Each row below holds a small network's activations on one input, seen along a few directions.
In each table, some parts of the input vary, and every possible input appears once, in random order.
A made-up example of a description, with smaller parts first: one of 5 places around a ring, together with either a single point or one of 11 places around a ring or (one of 2 separate values, together with one of 6 places along a line).
Shared parts are said once, and a part with two or three values counts as separate values.
In the rows, zero is written as 128.

Other details of the inputs vary at random and push rows far along two fixed directions, the same in every table; ignore that.

Table:
R1: [169  78 161  89 161 149 131 154 111 146 110]
R2: [157  89 180  65 194 123 126 125 143 148  96]
R3: [145 142 115 137 132 125 150 137  78 124 124]
R4: [101 168  98 150  84 161 100 128 173 138 147]
R5: [135 127 127 162 178 150 186 136  85 168 120]
R6: [116 121 130 161 169  92 202 113  81 139 109]
R7: [143  84 146 102 170 112 149 101 129 147  96]
R8: [122 165  95 132  67 128  96 149 143 103 149]
R9: [ 95 147 108 188  81 139 119 137 117  96 139]
R10: [132  96 123 148 157 129 148 129  67 133 111]
R11: [124 131 112 109  90 143  77 116 140 116 127]
R12: [122 127 113 159 130 123 156 155  86 121 134]
R13: [106 170 100 183  84 127 104 124 148 138 175]
R14: [ 91 180  89 163  65 125 109 127 114 101 148]
R15: [150  65 174  51 206 131 118 113 153 146 110]
R16: [131 142 119 149 149  96 186 120 118 116 136]
R17: [138 132 130 166 119 136 172 143  86 116 140]
R18: [118 188 100 161  89 123 137 137  95 101 138]
R19: [131  98 147  92 167 129 107 105 164 117 120]
R20: [155 108 123 106 129 134 118 156 127 127 127]
R21: [137  88 153  98 119 156 112 130 133 136 132]
R22: [164  84 164  48 170 147 114 130 103 160 101]
R23: [140 144 138 160 164  93 189 132  91 130  99]
R24: [135 103 158 123 184 119 137 110 124 126  94]
R25: [151  86 143  88 162 135 131 144  92 152 115]
R26: [112 135 146 176 186  99 189 121  76 122 106]
R27: [128 173  99 158 103 154 130 139 154 137 143]
R28: [105 139 112 120  92 116  99 100 193 103 144]
R29: [163  88 150  37 140 150  84 130 136 154 114]
R30: [105 187 104 172 114 102 152 127 143  81 155]
R31: [101 144  90 190  94 126 128 139 106  97 139]
R32: [160 134 127 108 108 140  79 131 180 158 161]
R33: [123 108 123 156 161 121 168 139  49 138 118]
R34: [151  89 148  61 139 154  78 114 133 142 102]
R35: [131 119 141  98  81 155  95 138 160 122 148]
R36: [111 154  99 149  89 166  90 119 179 135 138]
R37: [112 127 108 125  89 136  91 145 146 115 142]
R38: [129 116 152  97 141 113 115 119 154 142 101]
R39: [109 155 116 170 132  88 193 121 100 124 126]
R40: [111 145 121 152 131 126 149 126  67 125 121]
R41: [152  83 157  41 158 123 113 114 182 148 125]
R42: [113 117 130 162 179  96 203 110  85 130 126]
R43: [ 78 171 101 196  63 132 124 146 117  94 154]
R44: [140 121 123 127 108 145  69 113 175 154 154]
R45: [133 148 120 124  90 138  76 129 181 153 171]
R46: [101 167 119 120 102 116 105 123 184  93 156]
R47: [138 103 153  95 145 120 106 110 160 138  91]
R48: [125 145 141  79  93 117  79 126 201 128 119]
R49: [130 105 137  98  74 164  67 120 178 115 140]
R50: [145 127 130 150 172  90 209 123  86 137 108]
R51: [136 147 142 174 186  96 199 132  78 116 107]
R52: [108 147 121 131  68 145  93 152 154 109 149]
Each input here is: one of 4 places along a line, together with either one of 2 separate values or one of 5 places around a ring or one of 6 places along a line.
The inputs of R42 and R28 match in every part but the place on the line of 4. If R6 is changed in the same way as R42 into R28, which row does it become?
Answer: R7
The inputs of R4 and R27 match in every part but the place on the line of 4. If R15 is changed in the same way as R4 into R27, which row does it become?
Answer: R30
A walk changes only the place on the line of 4. It starts at R34 and steps to R40. List the rest of the walk in order.
Answer: R22, R18
A walk changes only the place on the line of 6. It starts at R40 and steps to R14. List the rest of the walk in order.
Answer: R33, R37, R43, R21
Change only the place on the ring of 5 in R2. List by row number the other rows that result.
Answer: R39, R41, R46, R48
Change only the choice among 2 separate values in R4. List by row number the other rows that result.
Answer: R13

Table:
R53: [112 127 112 218 123 165 174 146  66 144 135]
R54: [144 133 156  14  79 133  44 140 231 118 115]
R55: [149  64 159  47  92 184  49 149 157 133 105]
R56: [173  75 164  84 199 136 151 132 161 159 119]
R57: [174  47 165  62 217 111 179 126 102 152 101]
R58: [155 111 159  30 127 138  63 117 187 128  84]
R59: [ 93 138  92 163  48 154 109 138 107 110 146]
R60: [177  99 139  55 124 194  44 154 171 169 147]
R61: [101 140 138 183 148  99 183 125  84  79 127]
R62: [114 118 106 211 110 143 169 138  50 143 137]
R63: [ 89 205  83 133  41 113  84 106 179  92 138]
R64: [ 72 189 102 147  56 113  66 121 184  66 132]
R65: [124 140 112 188 144  88 198 129 101 119 147]
R66: [108 135 124 196 150  96 184 109  94 116 150]
R67: [178  79 171  91 234 142 163 109 110 189  78]
R68: [152 107 151  17 119 125  84 126 191 149 116]
R69: [119 173 100 152  66 148  91 166  98  91 151]
R70: [ 79 165  96 151  95 106 107 106 142  97 134]
R71: [180  69 166  82 221 120 158 102  95 189  79]
R72: [115 190  72 159  25 149  57 150 147 113 189]
R73: [126 147  93 179 123 135 161 151  26 124 149]
R74: [100 206  95 142  37 103  96 128 197 114 164]
R75: [177  51 182  68 219 114 175 141 103 132  87]
R76: [120 173 123 188 150 111 199 136 106 143 132]
R77: [117 126 141 209 200 115 218 116  77 130 136]
R78: [ 87 156 109 148  88 107 125 109 150  84 159]
R79: [140  87 147  54 141 131  51 101 199 156 116]
R80: [108 134 127 213 206 114 201 113  68 143 112]
Describe the family of inputs behind these rows.
Answer: one of 4 places along a line, together with either one of 2 separate values or one of 5 places around a ring
The inputs of R66 and R61 match in every part but the place on the line of 4. If R71 is changed in the same way as R66 into R61, which row does it become?
Answer: R58
Change only the choice among 2 separate values in R69. List by row number the other rows that result.
Answer: R55
A walk changes only the place on the ring of 5. It starts at R68 and steps to R63. List the rest of the walk in order.
Answer: R70, R78, R57
List by row number the other rows that have the place on the line of 4 in common with R56.
Answer: R53, R60, R67, R76, R77, R80
